A small network was shown many inputs. Here are its activations along a few directions, one row for each input.
In each table, some parts of the input vary, and every possible input appears once, in random order.
Descriptions start from the smaller parts, as in this example, which fits no table here: one of 4 places along a line, together with either a single point or one of 9 places around a ring or (one of 2 separate values, together with one of 5 places around a ring).
Shared parts are said once, and a part with two or three values counts as separate values.
In the rows, zero is written as 128.

Other details of the inputs vary at random and push rows far along two fixed directions, the same in every table; ignore that.

Table:
R1: [124 146 153 126 120 140 144 107 123 136 148 128  94 138]
R2: [124 147 144 121 133 141 162  91 100 115 115 114 143 140]
R3: [117 153 139 115 121 101 150 115 120 108 108 108 162 161]
R4: [114  94  94 179 129 136  89 176 147 187 141 153  62  80]
R5: [124 149 135 128 141 117 160 105  97 116 123 115 144 156]
R6: [129 116 107 111 137 129 139 110  65 162  66 130 186 114]
R7: [134 105 125 138 117 130  88 146 154 136 157 144  97  85]
R8: [151 112 110  79 140 118 107 122  79 153  96 130 209 111]
R9: [142 111 104  95 138 111 134 132  79 134  77 115 226 118]
R10: [111 113 111 154 121 125 102 160 162 163 145 140  94 118]
R11: [101  84  89 188 118 123  92 174 170 167 131 158  87  89]
R12: [122 115 120 136 120 143 110 139 118 170 111 134 101  93]
R13: [137 170 187 123 115 130 159 107 168  64 208  98  91 171]
R14: [153 117  96  63 149 135 125 129  91 140  32 156 199 166]
R15: [138 168 185 116 127 140 151  85 163  61 216 111  94 165]
R16: [139 133 140 111 134 124 137 101 118  92 138 123 165 128]
R17: [123 152 137 107 133 119 141 116 122 131 133 109 156 172]
R18: [140 171 169 105 135 159 165  94 179  49 155 140  78 217]
R19: [112 106 120 169 118 140 124 130 137 150 133 152  79  95]
R20: [121 118  96 112 138 106 128 132  90 156  70 123 207 135]
R21: [145 108 108  93 138 110 120 113  78 134  86 134 216 110]
R22: [136 126 114  89 139 135 132 113  60 176  73 121 188 123]
R23: [149 150 132  81 134 144 140 118 134  91  79 141 141 180]
R24: [127  78  86 161 122 159  74 183 194 147 106 191  43 101]
R25: [112 112 111 173 129 122 122 147 135 148 133 145  87 105]
R26: [107 116 110 170 121 126 112 154 166 134 130 129 103 109]
R27: [120 153 140 124 125 126 130 131 148 124 139 104 125 151]
R28: [146 115 111  95 133 111 114 123  87 127  76 124 210  95]
R29: [145 139 148  91 126 115 128 108 114 114 144 128 157 137]
R30: [123 160 144  98 123 109 139 121 119 125 117 102 157 165]
R31: [119  71  96 182 111 124  87 179 167 148 143 154  86  64]
R32: [129 160 185 137 111 112 175  95 164  52 207 118  94 179]
R33: [118 125 121 154 127 130 112 152 136 155 138 128  79 108]
R34: [128 129 101 113 150 118 139 127  66 150  65 113 196 122]
R35: [115  91  89 180 137 144  89 172 144 188 143 149  68  83]
R36: [125 147 147 124 132 155 144 105 120 133 142 115 109 135]
R37: [132 124 140 136 125 118 146 119 137  99 161 126 134 142]
R38: [143 142 143  94 133 125 143 119 113 112 141 103 171 150]
R39: [123  70  96 176 115 129  72 166 165 146 141 165  86  47]
R40: [133 162 186 129 115 116 162  79 159  49 205 128  97 165]
R41: [147 119 116  80 125 105 120 142  83 149  85 112 204 119]
R42: [129 157 138 114 145 132 147 117 102 130 128 103 139 151]
R43: [116 113 120 164 122 148 122 132 134 143 117 135  92  88]
R44: [134  91 105 140 127 131 100 159 140 158 149 139 124 100]
R45: [136 141 111  98 143 120 127 136  72 162  70 103 182 122]
R46: [135 170 191 117 113 119 168  99 160  68 215 110  93 186]
R47: [117 143 151 143 115 133 151 103 126 112 133 125  95 129]
R48: [111 112 104 156 131 141  99 161 163 160 143 130 102 112]
R49: [140 171 187 115 120 133 146  91 164  61 205 108  93 157]
R50: [113 115 109 180 131 133 116 153 144 141 128 131  82  93]
R51: [110 175 172 146 125 128 172  94 171  63 188 103  97 190]
R52: [112 115 113 172 125 123 118 150 137 141 127 136  83  99]
R53: [138 142 147 112 122 112 152 116 121  88 131 105 165 142]
R54: [155 126 104  51 143 123 131 127  83 136  22 155 208 171]
R55: [115  90 100 176 122 163  84 165 151 186 128 146  61  57]
Each input here is: one of 5 places around a ring, together with either a single point or (one of 2 separate values, together with one of 5 places along a line).
Question: Changing only the place on the ring of 5 turns R2 into R19. The same change can be made to R34. Which row results?
Answer: R25
Question: Changing only the place on the ring of 5 turns R28 into R21. The same change can be made to R53. Which row results?
Answer: R37
Question: Change only the place on the ring of 5 in R27. List by row number the other rows that result.
Answer: R10, R17, R30, R48
Question: Change only the place on the line of 5 in R47. List by row number the other rows that result.
Answer: R3, R31, R39, R52
